These are the activations of a small neural network, seen along a few directions. Each row is one input.
In each table, some parts of the input vary, and every possible input appears once, in random order.
Descriptions start from the smaller parts, as in this example, which fits no table here: one of 2 separate values, together with either a single point or one of 11 places along a line or (one of 4 places along a line, together with one of 8 places around a ring).
Shared parts are said once, and a part with two or three values counts as separate values.
(in the rows, 128 means zero)

Other details of the inputs vary at random and push rows far along two fixed directions, the same in every table; ignore that.

A family of inputs:
r1: [125 157 119 120 158 125 139 127 176 161 131]
r2: [184 143 143  95 161 155 124 141 210 147 118]
r3: [129 115 143 118 115 148 109 129  70 112 110]
r4: [126 133 124 140 144 136 132 132 141 142 127]
r5: [114 134  98 179 143  84 150 123 171 167 160]
r6: [125 108 162  87  83 179 102 137  65  87 100]
r7: [116 129 113 135 125 110 119 115 101 121 143]
r8: [116 120 104 161 113  86 121 114  84 115 147]
r9: [109 125 116 181 119  88 143 117 146 134 150]
r10: [120 108 154  68 107 169 101 146  54  86 104]
r11: [125 102 153  77  97 162 101 151  36  79  98]
r12: [134 150 127 125 134 148 136 120 174 152 116]
r13: [128 130 114 155 119 118 130 115 118 126 132]
r14: [140 149 127 114 129 161 133 121 157 138 115]
r15: [110 118 114 172  99 106 117 109 117 127 146]
r16: [103 103 122 172 115  95 128 116  93 109 145]
r17: [109 122 105 169 139  87 155 122 158 145 153]
r18: [119 125  98 172 131  88 143 111 128 142 154]
r19: [113 122 119 174 117  89 142 109 131 127 139]
r20: [109 121 110 178 105  90 139  94 128 115 151]
r21: [102 128  98 167 135  84 127 114 137 141 159]
r22: [116 121 133 151 129 108 137 118 118 124 132]
r23: [143 127 152  55 120 194 102 162  74 107  85]
r24: [176 145 130  97 170 126 123 143 206 150 133]
r25: [126 140 130 119 138 117 142 133 141 133 122]
r26: [147  84 117 155 117  76 102 114 102 111 161]
r27: [143 154 136 110 145 157 154 134 174 138 111]
r28: [110 119 111 170 130  79 152 114 139 140 150]
r29: [114 125 127 120 122 116 127 120  99 107 137]
r30: [111 127 112 184 132  91 133 118 136 146 155]
r31: [117 107 144 108  97 130 108 143  54  92 119]
r32: [123 125 116 153 122 124 127 125 128 132 128]
r33: [180 155 145  56 182 163 118 149 219 154 122]
r34: [119 132 118 157 133 113 148 124 163 136 134]
r35: [138 143 131 105 149 147 157 138 159 141 120]
r36: [133 103 144  83 106 176 104 149  50 104  99]
r37: [126 113 131 135 111 134 112 120  62 104 125]
r38: [142 129 147  96 115 172 115 137  97 120  93]
r39: [115 132 118 154 125 118 143 115 170 135 137]
r40: [139 162 129 101 157 150 139 153 180 162 118]
r41: [129 128 149 103 110 160 126 124 121 114 104]
r42: [120 110 154 117 110 146 116 138  74 102 118]
r43: [107 107 108 173  96 105 113 105 100 116 143]
r44: [154 170 153  75 174 190 160 149 196 151  98]
r45: [112 113 103 175 121  81 134 111 110 139 149]
r46: [149 170 136 103 160 175 148 152 210 172 107]
r47: [150 174 138  75 170 167 160 152 199 152 105]
r48: [147 131 157  53 119 189 103 155  70 110  80]
r49: [113 111 128 141 116 111 135 132 106 124 139]
r50: [120 147 131 111 149 124 143 129 162 142 128]
r51: [100 137 112 160 140  81 143 120 163 145 162]
r52: [100 115 112 158 112  89 109 118  89 122 156]
r53: [176 131 144  92 140 159 110 129 187 131 120]
r54: [160  84 153 109 109 134  77 128  60  83 127]
Each input here is: one of 6 places along a line, together with either a single point or (one of 2 separate values, together with one of 4 places along a line).
The inputs of r23 and r32 match in every part but the place on the line of 6. If r31 is changed in the same way as r23 into r32, which row does it become?
Answer: r9
Change only the choice among 2 separate values in r3. List by row number the other rows that result.
Answer: r22
Change only the choice among 2 separate values in r40. List by row number the other rows that result.
Answer: r31
Change only the place on the line of 6 in r18. List by row number the other rows that result.
Answer: r7, r8, r13, r14, r37
Start at r15 and move only the place on the line of 6, one step at a time. The first step leads to r46. Which rows follow, in order?
Answer: r30, r5, r40, r52

A family of inputs:
r55: [127 126  83 182 149  56 109 104 143 156 181]
r56: [121  82 138 119  81 150  66 147  48 100 124]
r57: [137 150 157  94 142 186 136 148 124 134  74]
r58: [154 124 164  71 142 161 134 146 155 113 106]
r59: [149 129 143  88 157 129 131 146 148 127 124]
r60: [ 99 120 162 102 102 168 119 146  54 103 111]
r61: [154 116 148  91 132 191 102 169 137 146 101]
r62: [159 165 122  80 178 154 112 143 187 172 133]
r63: [ 77 134  96 216 114  53 132  90 130 135 156]
r64: [122 110  96 180 149  42 125 111 132 138 174]
r65: [136 108 165  68 107 155 105 137  97  81 115]
r66: [137 122  93 182 161  53 127 111 138 154 173]
r67: [133 171 135  97 146 173 150 131 187 173  95]
r68: [161 129 139  65 110 178  98 170 108 123  93]
r69: [136  91 146 133 112 103 126 123  97  91 136]
r70: [129 176 118  94 168 171 171 149 184 156  94]
r71: [132 129 150  93 106 179 122 129  78 125  84]
r72: [135 106 144  74 118 136  80 140  57  93 126]
r73: [119 100 111 147 128  65 100 118  87 112 161]
r74: [109 148 104 146 140 118 168 115 200 175 134]
r75: [126 175 137  58 145 207 146 156 147 136  96]
r76: [148  78 156 118  85 140  96 121  47  70 115]
r77: [ 81 118 128 170 111 109 117 118  82 113 131]
r78: [123  82 127 162 116  65 124 116  85  91 156]
r79: [157 150 124 130 134 146 110 111 177 140 131]
r80: [170 158 128 116 149 165 120 122 198 150 117]
r81: [142 106 136 122 138  96 124 135 105 111 141]
r82: [124 146 169  90 140 195 151 162 115 135  95]
r83: [ 99 138 113 194 128  71 174 120 137 148 162]
r84: [127  86 150  95 103 123  98 132  60  70 126]
r85: [109 101 107 195  99  53 117  85 132 106 175]
r86: [110 153 118 112 132 158 146 138 124 128 119]
r87: [129 153 113 137 157 139 185 126 214 185 120]
r88: [ 87 141 103 161 111  79 151 112 130 134 144]
r89: [162 143 143 108 155 151 145 130 211 143 117]
r90: [102 125 138 161 129 129 134 131  99 124 118]
r91: [126 171 133  99 139 166 145 125 182 170 102]
r92: [144 119 149 101 124 139 122 129 151 110 123]
r93: [133 117 121 154 105 105 109  99 137 110 150]
r94: [ 97 108 127 170  98 105 115 111  56 103 117]
r95: [159 106 155  88 123 198  97 173 108 134  95]
r96: [157 140 132 121 136 144 126 119 191 135 127]
r97: [144 114 139  73 123 143  76 137  52 102 125]
r98: [107 131 116 154 114 100 159 125 105 128 125]
r99: [120 111 100 204  97  63 105  78 126 114 175]
r100: [179 160 132 111 158 176 129 126 203 156 110]
r101: [148 109 111 147 138  96 100 121  87 134 153]
r102: [ 81 128  96 173 121 105 147 107 138 142 158]
r103: [ 83 134 108 212 142  74 151 109 148 147 151]
r104: [ 79 131 134 157 110 113 135 124  96 124 147]
r105: [150  95 133 154 100 118 111 108  92  96 135]
r106: [108 161 106 134 164 151 172 130 216 176 134]
r107: [105 166 106 144 141 103 173 127 187 161 131]
r108: [102  94 113 170 111  46 116 104 107  95 175]
r109: [128 175 136  51 147 203 147 156 153 136  80]
r110: [132 155 148  49 132 210 144 145 161 151  83]
r111: [101 130 107 154 118 121 146 124  89 115 135]
r112: [139  91 110 160  86  93 103 139  59 107 136]
r113: [100  95 129 125  95 159 122 128  42  98 117]
r114: [133  87 142 110  93 164  74 154  66 110 113]
r115: [120 171 142 101 148 154 166 149 176 158 121]
r116: [ 97 147 128 167 147 115 167 131 161 157 143]
r117: [141 119 115 167 109 105 106  98 134 118 148]
r118: [119 176 111 101 159 158 164 143 184 153 104]
r119: [123 158 117 128 150 155 167 142 147 143 120]
r120: [149 146 129 139 165 111 163 123 240 155 140]
r121: [142 110 108 144 136  95  96 118  90 134 154]
r122: [129 141 110 144 170  71 145 126 205 153 165]
r123: [163 106 156  94 103 172 101 127  92  92 103]
r124: [109 134 102 199 124  82 157  97 145 161 142]
r125: [135 112 107 161 155  63 127 121 130 137 163]
r126: [104 140 146 105 107 145 136 139  91 119 125]
r127: [121 115 142  96 119 193 137 145  80 117 100]
r128: [151 100 134 100  88 146  90 156  54 103 105]
r129: [131  97 135 139  97 112 104 109 102  92 137]
r130: [161  94 147 125  89 153  89 115  53  83 114]
r131: [132 100 138 123 129 100 126 128 114 100 137]
r132: [157 146 111 171 149 109 139 103 213 157 147]
r133: [111 135 140 121 116 149 115 128  96 117  98]
r134: [126 125 127 145 127  92 131 111 178 123 154]
r135: [123 133 148  77 107 171 137 149  75 108  84]
r136: [ 80 130 128 163 116 114 121 117 101 120 133]
r137: [119 105 138 100  97 164 129 128  72 116  98]
r138: [127 105 141 124 116 104 122 121 125  98 140]
r139: [184 159 133 119 161 174 135 129 203 158 111]
r140: [156 134 140  61 109 177  95 168 110 122  97]
r141: [147 155 102 129 183  97 131 127 197 174 155]
r142: [144 118 133 153 139  98 148 118 177 128 143]
r143: [129 172 148  96 157 166 174 156 181 163 112]
r144: [140 104 117 129 133  97  96 122  67 117 144]
r145: [123 136 117 132 153  76 131 124 174 136 164]
r146: [107 134 102 155 128 114 157 125 106 122 121]
Describe the family of inputs behind these rows.
Answer: one of 4 places along a line, together with either one of 2 separate values or one of 10 places around a ring or one of 11 places along a line
The inputs of r121 and r62 match in every part but the place on the line of 4. If r111 is changed in the same way as r121 into r62, which row does it become?
Answer: r75
The inputs of r65 and r58 match in every part but the place on the line of 4. If r88 is changed in the same way as r65 into r58, which row does it become?
Answer: r135
Start at r55 and move only the place on the line of 11, one step at a time. The first step leads to r141. Which rows follow, in order?
Answer: r73, r122, r84, r138, r92, r129, r96, r117, r80
Change only the choice among 2 separate values in r128. List by row number the other rows that result.
Answer: r61
Start at r101 and move only the place on the line of 11, one step at a time. The first step leads to r66. Which rows follow, in order?
Answer: r125, r81, r78, r69, r142, r76, r105, r130, r139
Start at r112 and move only the place on the line of 4, one step at a time. The first step leads to r128. Which rows follow, in order?
Answer: r68, r140
Change only the place on the ring of 10 in r82. List by row number the other rows that result.
Answer: r57, r83, r87, r90, r98, r119, r124, r127, r146

A family of inputs:
r147: [163 115 152  72 171 159 101 174 109 116 116]
r148: [114 143 117 189 122 138 150 155 169 139 129]
r149: [109 115 118 118  93 180 138 132 107  84 128]
r150: [ 97 124 151  86 114 142 114 182  68 129 109]
r151: [168 127 143 114 128 119 141 119 162 126 131]
r152: [135 143 150  91 132 163 175 131 171 178 100]
r153: [144  90 123 144 130  73 117 108 101 107 163]
r154: [114 123 138 145  78 119 142 139  80 131 110]
r155: [118 131  62 168 143  51  93 119 130 152 175]
r156: [145  82 164  99  92 141  84 124  77  76 101]
r157: [143 100 157 102  90 101  82 133  46  75 135]
r158: [ 74 133 109 204 105  89 122  79 117 115 162]
r159: [118 160 127 171 145 111 159 101 143 152 122]
r160: [100 111 155 132  60 159 107 149  68 109 116]
r161: [113 116 160 121 110 176 117 113  49 101  95]
r162: [146  83 112 179 110  62 130  85 101 103 162]
r163: [113 105 161  77 103 147 129 140  65 135 110]
r164: [109 136 108 198 133 104 157 145 173 144 106]
r165: [ 91 101 124  69 125 148 121 149  63 120 122]
r166: [ 89 122 123 177  96  97 137 132 138 148 113]
r167: [137 128  84 159 117 103  88 103 145 141 122]
r168: [134 133 146 104 117 158 133 181  72 110  88]
r169: [100 120 142 146 114 107 113 113  33 106 124]
r170: [143 113 119 178 102  53 137  98 138 115 165]
r171: [ 79 127 112 221 127  70 131  81 120 134 133]
r172: [115 139 106 117 136 161 167 132 181 121 101]
r173: [110 147 127 166 147 100 156 108 110 148 161]
r174: [ 78  95 123 196  82  90 136  95 122 147 171]
r175: [152 120 158  47 155 149 104 165 125 112 125]
r176: [160 121 148  46 182 162 115 160 149 125 121]
r177: [150 148 146 119 147 124 123 127 222 142 111]
r178: [161 162 103 125 156 146 113 118 227 188 115]
r179: [ 94 157 121 150 147 121 138  96 170 143 106]
r180: [161 142 157  91 143 152 125 139 207 132 100]
r181: [168 118 169  81  92 149 100 133  79  84 103]
r182: [144 114 115 206 144  99 124 116 192 139 170]
r183: [126 168 143  55 127 161 140 144 116  99 100]
r184: [177 171  90 115 151 138 130 121 200 176 117]
r185: [133 120  81 178 113  55  95  98 103 149 179]
r186: [ 96 164 110 159 112 119 149 105 178 113 151]
r187: [103 104  98 150  98 101 159  98 100 132 137]
r188: [136 155 124 146 147 190 157 145 184 165 129]
r189: [134 143 117 136 144 139 155 148 119 153 130]
r190: [147 118 114 192 162  91 131 116 203 149 133]
r191: [112 100 103 141  77 125 150 114  49  71 125]
r192: [ 99 128 128 148 136 119 163 113 198 184 117]
r193: [118 101 137 121 115  73  82 140  69  85 158]
r194: [168 159 148  87 163 120 144 148 213 152 138]
r195: [137 146  81 175 119 109  99 105 183 155 162]
r196: [101 160 126 126 145 108 138 111 127 135 128]
r197: [132 146 132  80 168 187 139 181 113 149 110]
r198: [168 165 104  81 151 143 106 141 167 165 117]
r199: [ 75 165  99 155 175  73 143 114 161 152 157]
r200: [131  99 115 170 117  33 122 105 118 114 182]
r201: [129  87 135 169  87  94  96 103 114  90 171]
r202: [146  97 133 133 137 118 116 108 153 115 121]
r203: [120 126 119  84 116 159 150 148  90  93 114]
r204: [104 147 137  81 175 140 163 159 192 195 128]
r205: [128 156 128 167 144 124 175  98 138 155 142]
r206: [123 135 163  76 100 159 126 174  78 133  94]
r207: [121 179 132  85 144 171 154 129 200 126  83]
r208: [106 107 105 192 112 115 135 116  92 128 123]
r209: [114 121 105 172 150  25 128 125 165 133 193]
r210: [ 99 104 113 111 107 114 138 121  78 126 137]
r211: [134 131 104 178 123 121 168 123 113 147 134]
r212: [117 134 129 110  78 132 134 111  53  66 107]
r213: [158 153 151 119 141 148 132 135 241 147 146]
r214: [172 124 139 102 180 165 132 130 216 148  92]
r215: [108 175 127  62 158 148 141 154 147 116 116]
r216: [110 137 155  87 153 169 121 147  57 120 127]
r217: [183  95 158 103 114 163 106 138  62  92  99]
r218: [158 132  90 163 112  95 111  94 127 151 152]
r219: [110 127 117  60 139 172 140 168  94  94 114]
r220: [159 159 165 100 136 168 116 142 222 136 130]
r221: [191 143 127 114 187 144 166 121 230 166 121]
r222: [124  80 113 201 106  75 108  86 131 103 187]
r223: [113 120 138 100 127 154 118 194  54 104  97]
r224: [109 158 157  76 172 170 120 156 103 137 100]
r225: [ 86 127 115 228 113  97 141  81 112 131 187]
r226: [ 85  77 115 132  79 126 118 104  61 104 111]
r227: [110 114 137  85 100 200 130 132 123 126 115]
r228: [138 117 109  95 125 126  65 141  69 128 143]
r229: [159 125 120 164 169  83 137 133 170 148 154]
r230: [165 129 136  70 207 155 128 159 182 147 124]
r231: [156 117 137  96  84 190  58 125  80 112 124]
r232: [145  60 145 140  93 147  78 110  54  72 139]
r233: [181 104 157  61 154 169 112 145 103 111 104]
r234: [113 172 147 145 154 170 141 118 184 158 122]
r235: [134 128 128 155 103 134 151 154  87 115  97]
r236: [131 165 150  80 132 176 140 119 116 122  81]
Describe the family of inputs behind these rows.
Answer: one of 5 places along a line, together with either one of 2 separate values or one of 6 places along a line or one of 10 places around a ring
The inputs of r199 and r236 match in every part but the place on the line of 5. If r219 is changed in the same way as r199 into r236, which row does it become?
Answer: r191
The inputs of r190 and r182 match in every part but the place on the line of 5. If r180 is changed in the same way as r190 into r182, which row does it become?
Answer: r213
The inputs of r192 and r174 match in every part but the place on the line of 5. If r172 is changed in the same way as r192 into r174, which row does it become?
Answer: r149
Change only the place on the ring of 10 in r203. List by row number the other rows that result.
Answer: r163, r168, r169, r173, r183, r189, r196, r206, r210
Change only the place on the line of 6 in r170. List by row number the other rows that result.
Answer: r151, r162, r181, r217, r221
